Each row below holds a small network's activations on one input, seen along a few directions.
In each table, some parts of the input vary, and every possible input appears once, in random order.
Descriptions start from the smaller parts, as in this example, which fits no table here: values(2) and (point or line(11) or (line(6) and ring(8))).
Shared parts are said once, and a part with two or three values counts as separate values.
In the rows, zero is written as 128.

Other details of the inputs vary at random and push rows far along two fixed directions, the same in every table; ignore that.

A family of inputs:
R1: [ 61 147 147 148 146  80 164 157 130 113 147]
R2: [ 93 108 150 124  83 143 136 103  86 126 123]
R3: [167 167 109 142 187 107 122 176 185 124 153]
R4: [ 95 102 138 122  80 142 131 101  78 126 125]
R5: [186 125 115 117 130 160  91 122 131 137 136]
R6: [162 167 129 147 189 111 135 172 181 126 151]
R7: [ 92 107 118 128  84 133 116  53  87 128  75]
R8: [165 162 122 135 192  96 123 177 178 131 152]
R9: [ 97  98 138 115  81 136 133 104  79 129 119]
R10: [194 114 105 113 124 175  83 113 146 132 126]
R11: [ 61 168 126 161 162  67 169 119 128 121 103]
R12: [ 67 148 152 154 142  87 176 158 135 109 138]
R13: [ 97 100 145 119  83 143 145 103  88 130 115]
R14: [ 90 102 150 121  83 145 129  99  89 126 123]
R15: [185 118 115 113 129 163  83 117 134 137 136]
R16: [ 96 105 144 128  82 148 144 102  85 125 119]
R17: [184 130 125 124 130 158 100 129 132 134 130]
R18: [168 167 112 147 190 111 129 176 188 122 148]
R19: [194 123 119 117 131 160 105 128 135 138 122]
R20: [192 124 107 119 129 172  98 118 139 139 131]
R21: [ 98 103 148 119  82 137 138 108  83 128 115]
R22: [ 91  93 138 116  73 142 119  97  87 116 120]
R23: [200 109  99 101 121 164  77 118 145 134 122]
R24: [ 88  96 130 116  78 149 129  91  89 130 128]
R25: [171 167 113 142 193 109 140 177 178 138 147]
R26: [164 168 115 147 193 115 134 171 182 133 154]
R27: [161 165 123 143 190 103 122 173 176 128 158]
R28: [ 97  97 131 119  79 145 144 101  85 131 114]
R29: [187 126 126 114 132 154  98 129 135 139 126]
R30: [167 163 110 134 193 105 128 174 181 139 153]
R31: [ 90 100 151 120  80 143 127  98  92 122 123]
R32: [220 122  82 120 126 170  52  74 144 139  74]
R33: [ 64 142 141 145 146  82 180 154 136 122 140]
R34: [ 91  99 149 120  75 142 125 102  91 115 115]
R35: [ 91  88 132 111  75 146 131  94  94 125 111]
R36: [161 168 129 148 191 113 137 172 177 130 152]
R37: [ 88  94 130 115  75 146 126  90  91 126 127]
R38: [164 172 111 144 189 109 133 174 174 135 158]
R39: [ 93  94 148 112  76 137 126 104  92 118 109]
R40: [ 66 148 137 143 145  80 180 157 125 129 145]
R41: [ 68 145 153 146 148  86 181 156 131 123 139]
R42: [197 110 102 101 124 164  80 114 143 141 128]
R43: [ 68 143 154 146 146  82 179 156 134 120 138]
R44: [ 64 144 148 142 149  77 170 157 126 125 145]
R45: [ 67 147 157 144 147  81 173 159 128 124 140]
R46: [162 172 128 151 189 112 143 175 172 131 151]
R47: [ 59 147 137 148 144  83 169 155 134 116 148]
R48: [198 109 100  99 122 166  76 115 144 138 124]
R49: [ 69 148 136 146 144  80 181 160 123 127 142]
R50: [ 91  91 133 113  80 147 137  94  92 132 116]
R51: [193 110 112 103 126 158  75 120 139 134 124]
R52: [ 69 147 147 144 146  77 175 159 121 126 145]
R53: [ 90 104 117 129  81 135 112  55  88 127  70]
R54: [193 125 106 122 130 170 100 122 137 137 129]
R55: [ 90  97 145 121  78 149 132  96  94 118 117]
R56: [ 90  94 134 120  76 151 133  90  94 125 122]
R57: [168 162 119 136 190  95 121 182 180 124 146]
R58: [189 117 124 107 127 157  83 125 142 132 120]
R59: [201 110 103 106 123 168  84 118 148 132 117]
R60: [218 138  84 116 139 166  70  76 134 140  86]
R61: [195 114 118 110 125 162  90 124 145 129 116]
R62: [ 67 145 158 143 145  78 171 159 131 120 139]
R63: [222 139  82 118 139 166  71  80 132 140  85]
R64: [ 67 153 136 153 143  86 179 157 123 123 149]
R65: [ 93  92 145 113  78 143 133  99  94 122 110]
R66: [ 64 150 157 150 144  84 167 158 132 113 141]
Description of these inputs: line(6) and (point or (values(2) and ring(5))).
- The inputs of R12 and R46 match in every part but the line(6) part. If R18 is changed in the same way as R12 into R46, which row does it become? => R20
- List by row number the other rows that have the line(6) part in common with R47. => R1, R10, R35, R48, R51, R53, R55, R58, R65, R66
- Start at R30 and move only the ring(5) part, one step at a time. The first step leads to R50. Which rows follow, in order? => R41, R45, R44
- Change only the values(2) part in R25. List by row number the other rows that result. => R20

A family of inputs:
R67: [ 96 132 129 134 120 115 143 119 123 120 111]
R68: [170 133 108 121 141 140 127 112 133 148 115]
R69: [158 118 113 111 137 136 103 132 138 135 139]
R70: [173 137 138 131 135 160 118 134 118 140 130]
R71: [164 132 135 129 129 150 104 128 138 129 136]
R72: [ 86 106 130 119 111 116 143 125 113 126 134]
R73: [159 136 123 130 143 144 122 141 153 124 139]
R74: [152 143 102 134 149 127 113 126 150 134 123]
R75: [157 128 123 116 145 127 117 148 155 126 133]
R76: [173 135 130 124 146 139 120 120 133 142 106]
R77: [ 98 103 116 125  89 139 123  84  99 127 106]
R78: [174 138 137 125 149 135 115 120 128 143 109]
R79: [163 134 119 130 144 134 104 123 144 123 113]
R80: [162 142 120 128 144 132 106 127 146 127 114]
R81: [162 142 124 134 145 129  99 125 144 129 116]
R82: [164 138 124 128 144 135  99 122 139 124 114]
R83: [ 99 124 136 135 110 120 130 110 114 122 108]
R84: [161 129 111 127 129 142 103 115 143 129 109]
R85: [158 145 103 127 149 130 108 121 143 131 124]
R86: [104 103 115 116  82 148 120  80  94 129 104]
R87: [ 80 158 158 159 159  88 169 165 139 112 152]
R88: [158 143 103 134 150 127 105 121 146 134 124]
R89: [164 126 130 128 131 153 109 129 141 123 135]
R90: [ 95 116 117 125 104 129 134  98 106 123 112]
R91: [ 81 148 152 155 144  97 167 155 137 115 146]
R92: [ 78 125 143 135 130  93 159 150 133 121 134]
R93: [ 94  84 125 106  75 144 121  98  94 135 121]
R94: [162 120 128 114 128 138 102 137 144 131 128]
R95: [160 128 112 131 136 138 106 117 145 127 110]
R96: [156 141 115 128 149 141 118 136 144 130 150]
R97: [175 131 107 115 134 131 121 138 120 145 135]
R98: [ 89 108 130 119 107 118 133 121 107 131 134]
R99: [156 138 113 129 149 142 123 138 150 128 147]
R100: [161 126 135 118 145 128 105 144 144 125 134]
R101: [ 91 134 148 142 119 118 151 136 124 120 137]
R102: [ 80 136 144 151 131 106 166 145 133 118 141]
R103: [ 82 105 129 122 107 116 142 124 112 129 132]
R104: [ 93 145 143 151 144  93 142 134 128 119 119]
R105: [152 139 103 133 152 126 115 126 149 128 123]
R106: [161 121 111 127 129 156 110 121 139 133 140]
R107: [159 133 124 134 144 141 122 141 154 124 140]
R108: [160 128 130 114 141 130 110 146 149 124 132]
R109: [ 79 158 158 161 156  86 169 164 139 115 151]
R110: [ 87 108 129 115 109 119 143 125 113 126 133]
R111: [161 126 111 121 128 157 112 122 139 134 139]
R112: [ 92 120 131 134 109 130 141 115 107 127 142]
R113: [ 95 147 142 143 138  99 141 131 125 120 118]
R114: [159 129 122 115 141 129 114 147 155 131 131]
R115: [ 83 156 151 150 147  96 168 160 140 116 146]
R116: [160 118 112 106 131 141 101 128 135 135 137]
R117: [160 136 122 133 138 143 119 139 154 129 137]
R118: [ 85 146 155 136 147  83 156 164 135 119 140]
R119: [101 115 117 125  94 134 119  88  99 132 112]
R120: [ 99 114 129 122  94 145 133 103  99 129 135]
R121: [ 87 119 132 136 116 126 153 123 115 121 142]
R122: [ 97 119 120 128 107 125 128  96 103 125 115]
R123: [159 137 123 129 138 145 121 139 152 128 137]
R124: [126  53 123  82  12 200 100  12  32 149  81]
R125: [107 109 116 116  84 145 115  79  92 131 107]
R126: [157 137 111 133 145 142 119 137 151 135 146]
R127: [ 96 137 136 137 130 108 142 126 123 115 114]
R128: [172 128 122 129 129 166 127 131 128 142 125]
R129: [ 79 137 151 141 143  83 160 161 137 118 138]
R130: [ 81 151 152 149 145  99 168 157 136 113 146]
R131: [168 138 121 127 151 135 132 125 141 142 107]
R132: [ 79 138 152 138 146  82 162 162 137 114 140]
R133: [100  81 136 105  57 148 142  94  66 132 102]
R134: [ 86 117 140 126 113 108 148 137 124 125 128]
R135: [104  90 145 107  64 142 138 101  65 129 105]
R136: [162 137 124 133 148 130 100 124 141 124 115]
R137: [159 116 110 107 128 143 104 130 140 138 133]
R138: [156 139 116 133 150 138 118 136 145 130 151]
R139: [162 130 134 120 141 128 102 145 146 131 133]
R140: [160 131 112 130 142 135 109 122 147 123 112]
R141: [ 91 126 131 134 111 128 142 118 110 129 142]
R142: [ 91 131 130 136 123 112 147 120 122 116 112]
R143: [100 119 153 123 103 111 152 131  82 126 120]
R144: [162 141 135 129 140 144 110 137 143 127 138]
R145: [151 133 113 120 148 122 110 146 148 140 143]
R146: [166 140 111 134 147 150 137 141 134 145 141]
R147: [ 80 146 151 136 145  82 163 165 139 119 139]
R148: [173 126 104 115 134 135 125 139 127 145 131]
R149: [ 93 122 152 137 102 141 160 124  89 132 123]
R150: [161 129 135 123 146 124 105 146 147 128 134]
R151: [ 77 149 157 140 156  75 164 170 138 114 144]
R152: [158 124 112 109 133 137 103 133 138 140 137]
R153: [163 135 119 133 142 133 102 123 145 126 112]
R154: [ 84 116 142 127 121 103 153 140 126 118 131]
R155: [112  80 127 108  46 188 127  66  47 142 116]
R156: [ 81 160 157 154 156  91 168 164 138 113 151]
- Describe the family of inputs behind these rows. => values(3) and line(5) and (point or ring(5))
- The inputs of R133 and R128 match in every part but the values(3) part. If R114 is changed in the same way as R133 into R128, which row does it become? => R123
- The inputs of R75 and R142 match in every part but the values(3) part. If R110 is changed in the same way as R75 into R142, which row does it become? => R90
- The inputs of R100 and R136 match in every part but the values(3) part. If R116 is changed in the same way as R100 into R136, which row does it become? => R85
- Change only the line(5) part in R122. List by row number the other rows that result. => R79, R105, R136, R140
- List by row number the other rows that have the values(3) part and the line(5) part in common with R89. => R91, R101, R115, R130, R149
- List by row number the other rows that have the values(3) part and the line(5) part in common with R153. => R76, R79, R80, R83, R127
- Change only the values(3) part in R152. List by row number the other rows that result. => R120, R125

A family of inputs:
R157: [101 147 137 139 160  83 158 173 154 124 143]
R158: [221 121 117 109 127 176  82 122 136 137 122]
R159: [220 116 110 105 128 177  87 122 142 144 124]
R160: [201 145  91 127 154 147  76  93 151 136  82]
R161: [103 153 128 149 155 104 154 155 141 128 150]
R162: [ 54  97 125 126  62 128 138  44  65 125  67]
R163: [ 95 168 112 159 170  74 156 123 142 127 103]
R164: [ 98 157 133 145 166  90 157 162 154 122 152]
R165: [ 69  80 150 112  53 148 141  84  66 132 113]
R166: [ 74  76 149 107  57 141 130  90  74 120 108]
R167: [ 72  75 139 104  55 142 133  89  73 125 113]
R168: [217 115 117 108 131 176  74 119 142 142 124]
R169: [206 118 110 115 128 176  81 116 149 141 129]
R170: [101 151 127 142 156  99 150 153 144 123 151]
R171: [100 151 128 141 162  83 158 173 147 124 149]
R172: [ 94 176 120 160 167  75 151 128 140 121  97]
R173: [104 150 143 150 157 104 152 155 145 123 142]
R174: [ 98 150 134 146 161  88 157 168 160 119 145]
R175: [ 73  87 138 113  58 148 150  89  61 129 118]
R176: [104 160 132 151 166  97 169 165 150 123 149]
R177: [205 139  79 129 150 146  79  88 145 141  92]
R178: [ 97 154 125 147 163  87 156 168 153 120 151]
R179: [207 128 106 118 143 169  84 126 155 141 136]
R180: [204 126 115 114 144 163  79 124 157 131 131]
R181: [ 77  80 150 109  52 141 128  92  69 119 109]
R182: [107 154 126 148 154 106 162 156 139 125 148]
R183: [111 149 134 139 155 101 165 161 137 130 144]
R184: [ 73  85 156 116  52 148 135  86  60 126 112]
R185: [101 156 140 151 160  86 152 170 153 114 144]
R186: [220 116 116 107 130 177  83 121 140 139 121]
R187: [ 79  92 149 122  58 153 139  85  70 117 112]
R188: [103 156 138 146 165  91 163 168 145 132 150]
R189: [199 113 112 110 128 167  75 121 151 129 123]
R190: [213 118 103 109 130 175  79 120 137 147 133]
R191: [211 121 112 104 140 161  80 128 154 141 132]
R192: [108 151 135 146 153 105 163 156 146 124 142]
R193: [105 158 147 143 163  84 154 168 144 120 146]
R194: [ 67  86 137 114  66 139 136  93  85 119 119]
R195: [ 74  90 150 117  60 146 128  83  75 116 116]
R196: [211 120 114 114 131 179  84 117 145 133 123]
R197: [203 126 110 112 142 162  82 125 160 135 134]
R198: [106 146 146 136 158  94 150 159 143 123 142]
R199: [ 71  82 144 104  60 143 135  85  70 127 118]
R200: [101 156 131 140 165  85 158 167 144 127 154]
R201: [103 163 145 158 164  93 157 166 148 120 147]
- Describe the family of inputs behind these rows. => line(5) and (point or (values(2) and line(4)))
- The inputs of R177 and R162 match in every part but the line(5) part. If R161 is changed in the same way as R177 into R162, which row does it become? => R169
- The inputs of R187 and R182 match in every part but the line(5) part. If R193 is changed in the same way as R187 into R182, which row does it become? => R200
- Change only the values(2) part in R157. List by row number the other rows that result. => R174
- List by row number the other rows that have the line(5) part in common with R189. => R160, R166, R168, R173, R180, R186, R196, R198
- Change only the line(5) part in R168. List by row number the other rows that result. => R165, R184, R188, R190
- Change only the line(5) part in R186. List by row number the other rows that result. => R158, R159, R175, R183
